A small network was shown many inputs. Here are its activations along a few directions, one row for each input.
In each table, some parts of the input vary, and every possible input appears once, in random order.
Descriptions start from the smaller parts, as in this example, which fits no table here: line(6) and (point or ring(9) or (values(2) and ring(5))).
Shared parts are said once, and a part with two or three values counts as separate values.
In the rows, zero is written as 128.

Other details of the inputs shift rows strongly along three fixed directions, in all tables alike. That doesn't count.

Table:
row 1: [162  91 140 130 121 143  99  92 146 188 118  95 128]
row 2: [ 72 112 119 133 155 116 109  78 141 104  95 118 117]
row 3: [144  86 161 137  59 146 186 127 114 195 151 142 155]
row 4: [172 126 115 141  82 119 169 209  79 119 199 141 156]
row 5: [ 76 153 144 136  96 131 214 109 111 109 102 185 139]
row 6: [143  90 157 139  63 136 192 124 111 197 152 133 141]
row 7: [179 165 117 122 138 131  77 186 117 128 142 110 125]
row 8: [ 85 150 117 132 159 123 116  85 142 115  64 136 105]
row 9: [103 143  87 128 169  97  91 151 108  39 137 127 125]
row 10: [ 64 138 149 110  95 142 219 129 118 109 107 167 143]
row 11: [ 76 151 122 102 163 127 119  85 168 113  90 126 121]
row 12: [ 76 115 119 127 158 116 111  71 136 103  96 119 113]
row 13: [158  90 145 129 121 134  96  94 148 192 118  99 125]
row 14: [192 129 109 131 133 111  74 169 122 115 170 107 130]
row 15: [150 127 128 106 130 144 108 110 170 202 113  97 116]
row 16: [109 156 105 141 204 121 103 167 116  43 138 150 102]
row 17: [157 127 141 115 117 148 113 109 175 186 106  99 110]
row 18: [179 159  98 113 144 123  84 195 136 115 141  99 112]
row 19: [177 125 127 129  79 121 167 205  74 121 196 151 163]
row 20: [ 66 116 148 137  91 126 213 102 108 102 134 165 154]
row 21: [ 85 129 141 141 186 143 120  82 155 101 100 147  97]
row 22: [187 136 124 140 169 141  92 190 121 117 162 134 115]
row 23: [152  90 142 126 124 138  92  88 149 183 114 102 123]
row 24: [179 171 117 127 134 128  78 178 126 125 148 109 119]
row 25: [162  97 146 135 118 129 101  87 156 189 124  96 120]
row 26: [152  91 133 131 121 136  95  88 149 188 120  97 112]
row 27: [ 82 120 127 127 156 115 109  66 144  97 100 123 119]
row 28: [ 68 155 126 123 156 133 110  88 140 113  77 121 103]
row 29: [ 59 144 144 102 103 138 218 122 119 120 118 169 157]
row 30: [189 129 108 137 133 110  75 173 126 116 168 106 133]
row 31: [120 179  96 127 177 105  95 161 111  50 101 146 127]
row 32: [145  87 160 137  62 148 190 125 113 194 150 140 157]
row 33: [104 149 113 134 108 105 188 180  73  36 177 169 161]
Each input here is: values(3) and (point or line(4) or ring(6)).
Changing only the values(3) part turns row 29 into row 11. The same change can be made to row 31. Which row results?
> row 5
Change only the ring(6) part in row 30. List by row number the other rows that result.
> row 14, row 20, row 25, row 27, row 33
Which other rows agree with row 4 in the values(3) part? List them by row number.
> row 2, row 6, row 8, row 9, row 12, row 15, row 16, row 18, row 26, row 28
Change only the ring(6) part in row 13. List by row number the other rows that result.
> row 1, row 3, row 19, row 23, row 32

Table:
row 34: [144 127 128 127  87 124 177 187  89 117 180 148 155]
row 35: [ 56 158 144 122 101 143 221 120 109 111 102 181 133]
row 36: [152 122 116 129 134 119  83 121 140 141 122  99 121]
row 37: [ 69 102 143 121 121 133 151  55 152 148  90 124 125]
row 38: [105 146  98 124 176 103  99 156 112  45 137 131 127]
row 39: [172 116 131 130 116 131 108 138 131 156 145 113 136]
row 40: [219  93 145 141  82 148 117 142 133 234 156 102 127]
row 41: [167 115 126 132 127 127  85 126 135 162 130  98 122]
row 42: [110 154  97 122 164  96  96 150 116  41 132 130 137]
row 43: [154 129 132 134  93 125 173 183  90 115 177 158 155]
row 44: [ 90  95 153 133 123 146 152  62 149 165 103 129 115]
row 45: [130 135 100 137 200 111  34 108 149  87 101  96  98]
row 46: [ 69 141 155 117 130 151 168  68 159 147  68 147 117]
row 47: [134 135 128 138 118 120 156 167  99  92 165 156 144]
row 48: [150 151 125 114 146 143  98 139 157 160 112 109 108]
Describe the family of inputs behind these rows.
> values(3) and (point or line(4))
Changing only the values(3) part turns row 44 into row 45. The same change can be made to row 34. Which row results?
> row 41
Change only the values(3) part in row 43. List by row number the other rows that result.
> row 38, row 40
